Each row below holds a small network's activations on one input, seen along a few directions.
Each table varies a few parts of the input and shows all the possible inputs, shuffled.
A made-up example of a description, with smaller parts first: line(4) and (point or ring(9) or (values(2) and ring(5))).
Shared parts are said once, and a part with two or three values counts as separate values.
In the rows, zero is written as 128.

Other details of the inputs shift rows strongly along two fixed directions, in all tables alike. That doesn't count.

Table:
R1: [126 136 153 138  84 146 123 155 146 178 123 194 162]
R2: [130 140 139 171  85 145 133 156 148 169  90 187 139]
R3: [120 108  84 158 149 108 130  80  99  76 120  63  89]
R4: [134 136 139 134 122 131 132 130 141 139 129 146 142]
R5: [149 118  85 129 113  92 107 158 128 115 140  75 111]
R6: [147 123 102 200 120 126 143 127 132 121  90 110 126]
R7: [134 128 120 149 137 127 139 117 134 111 116 112 116]
R8: [114 125 147  11 111 108  77 170 128 154 184 124 167]
R9: [109 118 129  27 207 114 127  80  88  74 197  62 112]
R10: [139 126  96 191 120 131 142 126 128 120  81 115 103]
R11: [143 135 122 216  80 132 138 145 154 153  73 165 134]
R12: [139 135 130 214  89 138 143 154 153 149  61 167 120]
R13: [134 147 168 135 105 148 138 165 160 168 111 194 148]
R14: [103 149 210  16 123 152 113 155 143 186 196 213 182]
R15: [102 140 182  11 156 150 116 140 119 151 189 168 148]
R16: [152 146 155 181  70 148 137 171 173 191  95 207 170]
R17: [121 116 124 119 142 117 123  99 112 103 149 102 128]
R18: [119 121 128  80 151 130 120 107 108 118 167 111 133]
R19: [135 110  73 166 188 107 145  77  94  47 101  29  67]
R20: [107 128 151  14 188 126 117  98 101 105 211 101 141]
R21: [130 107  73 166 158 109 136  82  99  71 112  47  83]
R22: [129 125 106 192 118 129 137 124 126 116  79 123  96]
Description of these inputs: values(2) or (line(4) and ring(5)).
Change only the ring(5) part in R13. List by row number the other rows that result.
Answer: R12, R15, R19, R22

Table:
R23: [101 136 166  57 140 148 119 131 120 147 166 167 139]
R24: [115 140 165 108 113 146 125 149 137 162 129 186 144]
R25: [116 137 177  63 141 139 126 119 137 141 181 161 163]
R26: [119 128 134  62 164 129 123 123 107 120 167 112 131]
R27: [129 103  78 111 110  87  91 126 109 106 142  56 124]
R28: [161 135 103 231  91 133 147 163 154 150  48 146 122]
R29: [141 134 121 230  85 136 145 151 154 144  48 162 113]
R30: [121 114 103 149 163 109 137  87 112  66 112  63  80]
R31: [123 141 167 123 105 152 131 141 145 173 140 194 169]
R32: [136 135 135 105 144 127 133 139 134 127 134 123 131]
R33: [141 115  92 117 128  87 109 132 123  96 148  66 104]
R34: [120 128 135 126 132 143 133 109 121 134 145 142 140]
R35: [132 113  76 142 168 116 136  95  94  79 121  55  88]
R36: [135 132 139 169 107 139 139 128 144 145 111 160 145]
Describe the family of inputs behind these rows.
Answer: values(2) or (values(3) and line(4))

Table:
R37: [112 140 182  82 121 156 124 141 136 171 155 196 169]
R38: [110 129 154  89 148 143 129 107 118 130 155 143 143]
R39: [124 113  92 141 179 112 140  84  95  65 126  57  74]
R40: [128 133 132 150 122 140 138 133 136 134 100 144 126]
R41: [135 128 121 188 118 133 143 111 136 123 105 135 125]
R42: [102 110 112  19 171 101  96  96  83  88 210  60 120]
R43: [140 124 104 226 110 138 149 117 133 124  65 130 116]
R44: [149 128 109 155 113 117 129 149 136 135 107 118 130]
R45: [126 124 124 172 125 135 138 115 122 126 102 135 124]
R46: [ 91 111 136  22 210 124 119  58  77  69 207  65 116]
R47: [119 134 155  94 148 140 134 104 130 127 166 143 146]
R48: [128 128 121 161 125 131 138 126 129 122  96 128 114]
R49: [132 121  99 144 106 116 115 137 124 132 119 110 123]
R50: [123 124 135  76 119 106 101 146 126 132 163 120 139]
R51: [141  97  52 179 138  81 120  96 106  56 103  15  74]
R52: [124 142 156 106 133 146 134 145 135 150 135 169 133]
R53: [137 148 149 150 111 150 142 158 152 163 105 184 136]
R54: [148 118  80 208  83 115 123 146 133 133  79 112 113]
R55: [130 143 150 153 100 148 139 156 152 165  93 183 143]
R56: [131 130 138  99  97 114 102 163 142 149 144 143 147]
R57: [127 145 154 132 111 149 135 152 149 161 109 179 147]
R58: [129 140 156 149 104 144 134 153 148 163 106 184 142]
R59: [145 130 104 223 111 132 150 126 143 121  62 127 106]
R60: [122 137 152 124 119 141 132 144 136 152 117 166 138]
R61: [132 129 125 174 125 133 144 109 134 123 111 134 126]
R62: [156 124  89 197 106 111 131 148 134 126  81 105 118]
R63: [152 141 138 144  90 134 126 179 156 176 110 171 159]
R64: [134 147 171  52 115 139 113 175 148 182 172 181 181]
R65: [127 105  85 100 157  89 109  95 103  67 155  33  98]
R66: [114 136 157  30 118 135 100 154 128 167 191 161 167]
R67: [111 109 107 103 190 121 134  60  89  64 156  56 101]
R68: [112 144 182  41 149 152 126 143 131 157 178 178 149]
R69: [119 124 128  73 121 122 106 136 119 140 166 124 141]
R70: [125 135 141 113 142 136 136 134 125 129 136 143 118]
R71: [128 106  73 183 171 107 146  67 100  48  98  34  66]
R72: [121 123 128  73 122 124 105 139 118 139 167 124 142]
R73: [127 137 155 137 118 144 140 124 144 150 134 170 150]
R74: [130 130 126 162 128 134 139 122 133 122 102 132 116]
R75: [146 126 104 231 108 133 154 113 142 120  75 129 117]
R76: [128 127 133 153 130 132 139 109 128 123 128 135 130]
R77: [134 131 136 116  92 116 107 166 145 155 129 147 146]
R78: [134 123 120 124 102 108 110 148 138 133 129 117 131]
R79: [134 129 133  74 136 119 112 146 125 133 163 118 145]
R80: [100 115 129  47 200 116 123  71  89  68 185  64 100]
R81: [147 130 101 223 116 133 154 132 140 122  62 127  97]
R82: [121 137 158 112 124 142 129 139 137 147 133 166 139]
R83: [133 132 132  74 138 119 114 144 126 136 160 119 146]
R84: [128 130 122 165 125 133 140 127 131 126  91 131 114]
Describe the family of inputs behind these rows.
Answer: line(6) and (values(3) or line(5))
Change only the line(5) part in R47. List by row number the other rows that result.
Answer: R53, R57, R59, R67
Change only the line(6) part in R47. List by row number the other rows that result.
Answer: R41, R61, R73, R75, R76
Which other rows agree with R60 in the line(6) part? List them by row number.
Answer: R39, R42, R45, R50, R58, R62, R76

Table:
R85: [117 107 102 134 177 105 134  67  98  53 138  50  84]
R86: [119 126 141  94 138 141 126 105 121 134 165 134 158]
R87: [145 139 127 199  71 142 135 160 155 178  85 184 151]
R88: [107 136 184  63 142 144 124 119 133 143 171 168 162]
R89: [119 122 124  75 194 118 134  93 102  76 162  71  99]
R90: [108 136 176  78 130 146 124 118 136 147 163 170 163]
R91: [135 112  75 237 121 114 141 106 117  86  56  83  71]
R92: [116 151 189  41 134 151 123 160 144 171 171 193 160]
R93: [119 145 173  55 150 143 129 142 135 147 167 164 146]
R94: [117 147 169  63 131 152 124 162 135 166 151 183 143]
R95: [117 157 213  29 141 163 128 164 149 183 176 216 181]
R96: [121 108  89  49 138  85  84 141 100 102 154  45 119]
R97: [114 112 114  83 178 122 127  69  94  83 177  69 127]
R98: [137 130 132 203  96 136 142 132 149 141  81 157 134]
R99: [123  99  69  67 146  79  87 121  92  79 149  15 104]
R100: [152 124  77 245 112 125 154 130 138 110  43 102  80]
R101: [124 128 139  26 110 107  81 189 126 160 160 126 158]
R102: [121 118 111 100 153 122 122 105 102 106 159  94 119]
R103: [140 131 125 229  80 138 144 133 157 148  65 163 133]
R104: [105 106 102  99 176 112 121  74  87  61 154  55  84]
R105: [122 135 153  84 154 138 136 125 128 127 151 137 135]
R106: [125 117 112 121 149 123 131  94 109 105 150  94 130]
R107: [139 145 149 167  72 153 129 184 153 200  96 215 158]
R108: [117 104  78 119 170 111 123  77  82  69 148  45  88]
R109: [108 108  96  79 174 117 116  78  82  81 174  58 103]
R110: [149 139 126 214  69 144 140 157 159 180  78 186 154]
R111: [147 140 126 199 112 143 153 142 153 142  70 154 127]
R112: [107 137 180  59 137 136 117 133 131 143 172 168 149]
R113: [153 126  78 244 114 123 155 133 136 109  42 103  79]
R114: [170 137 117 160  20 100  93 225 183 202 113 173 173]
R115: [104 112 121  79 172 115 120  82  96  77 168  75 100]
R116: [114 113 104  88 166 116 120  89  92  90 169  74 110]
R117: [149  98  61  96 132  55  89 125 109  70 173   7 101]
R118: [177 115  58 217  43  78 102 179 160 140  86  88 124]
R119: [153 126  87 228 133 117 155 128 133  96  53  93  78]
R120: [100 150 218  21 115 157 111 150 150 190 197 225 192]
R121: [150 118  66 229 140 114 153 114 120  80  55  67  64]
R122: [120 106 100 104 186 111 131  68  86  65 165  49 107]
R123: [120 116 104  91 197 112 135  91  92  61 149  51  75]
R124: [156 131 107 242  79 138 147 146 151 158  59 158 140]
R125: [133 115  81 231 108 120 140 110 124 100  61  99  84]
R126: [116 120 113  77 193 112 131  90  98  69 159  59  89]
R127: [117 119 114  80 194 116 134  81 100  69 162  59  94]
R128: [115 145 191  51 109 158 117 152 143 194 185 212 198]
R129: [146 147 149 181  66 149 133 181 163 199  92 213 167]
R130: [147 152 157 183  83 157 147 177 172 189  77 211 155]
R131: [123 136 155  79 160 139 136 127 126 126 153 137 135]
R132: [125 126 139 110 143 136 131 110 119 128 151 130 148]
R133: [123 145 173  71 149 150 135 139 138 149 153 166 154]
R134: [145 116  69 219 148 115 151 113 112  78  58  66  58]
R135: [118 110 101  94 182 107 124  78  87  70 166  52 101]
R136: [139 137 148 204  84 142 142 148 160 161  76 186 144]
R137: [111 108 108 117 173 111 130  64  99  63 149  58 100]
R138: [130 145 159 174  63 152 129 169 166 192  93 218 156]
R139: [150 125 119  65  81  86  80 186 147 156 182 114 161]
R140: [153 150 138 202  88 144 147 180 165 171  61 189 131]
R141: [125 138 157  83 160 135 135 133 128 125 149 139 127]
R142: [111 137 175  76 131 139 122 130 136 147 164 169 154]
R143: [155 132  86 250 101 132 152 154 142 128  31 130  87]
R144: [143 126 110 241  99 133 149 118 147 124  57 135 120]
R145: [139 133 123 221  81 131 138 143 154 146  66 161 124]
R146: [149 140 124 210 104 145 154 143 157 148  64 157 129]
R147: [104 134 178  64 134 147 121 112 134 145 175 166 166]
R148: [122 142 158 153  74 153 125 163 155 185 103 209 152]
R149: [114 147 190  36 117 154 112 167 135 191 188 211 180]
R150: [108 121 142  88 154 124 125  93 115 102 163 110 124]
R151: [117 142 170  63 116 145 115 151 135 174 174 186 173]
R152: [110 121 136  90 155 120 122  99 113  98 158 104 117]
R153: [145 146 145 186  69 150 136 170 162 193  92 208 168]
R154: [147 106  56 230 140 106 146  85 108  72  79  48  83]
R155: [111 134 164  86 128 137 121 135 130 144 153 163 138]
R156: [113 133 153  60 127 142 114 134 122 157 180 160 158]
R157: [107 135 171  73 124 139 117 129 135 148 164 168 152]
R158: [151 124  70 249 112 126 152 130 133 108  37  99  75]
R159: [118 135 164  66 138 146 123 124 126 152 178 160 173]
R160: [124 144 176  71 150 146 135 145 137 148 153 168 147]
R161: [112 126 138 112 127 129 123 118 124 125 141 136 125]
R162: [111 114 108  76 168 121 117  96  88  96 171  80 111]
R163: [118 117 119  83 175 116 125  89  96  90 173  80 119]
R164: [162 109  42 226  75  86 111 171 132 117  33  60  97]
The inputs of R149 and R102 match in every part but one. If R119 is changed in the same way as R149 into R102, which row does it become?
Answer: R140
The inputs of R158 and R94 match in every part but one. If R128 is changed in the same way as R158 into R94, which row does it become?
Answer: R106
Describe the family of inputs behind these rows.
Answer: line(4) and (values(2) or (values(3) and line(6)))
Change only the line(6) part in R130. List by row number the other rows that result.
Answer: R92, R100, R127, R146, R158
Change only the values(3) part in R125. List by row number the other rows that result.
Answer: R94, R108
Change only the values(2) part in R99. List by row number the other rows that result.
Answer: R118
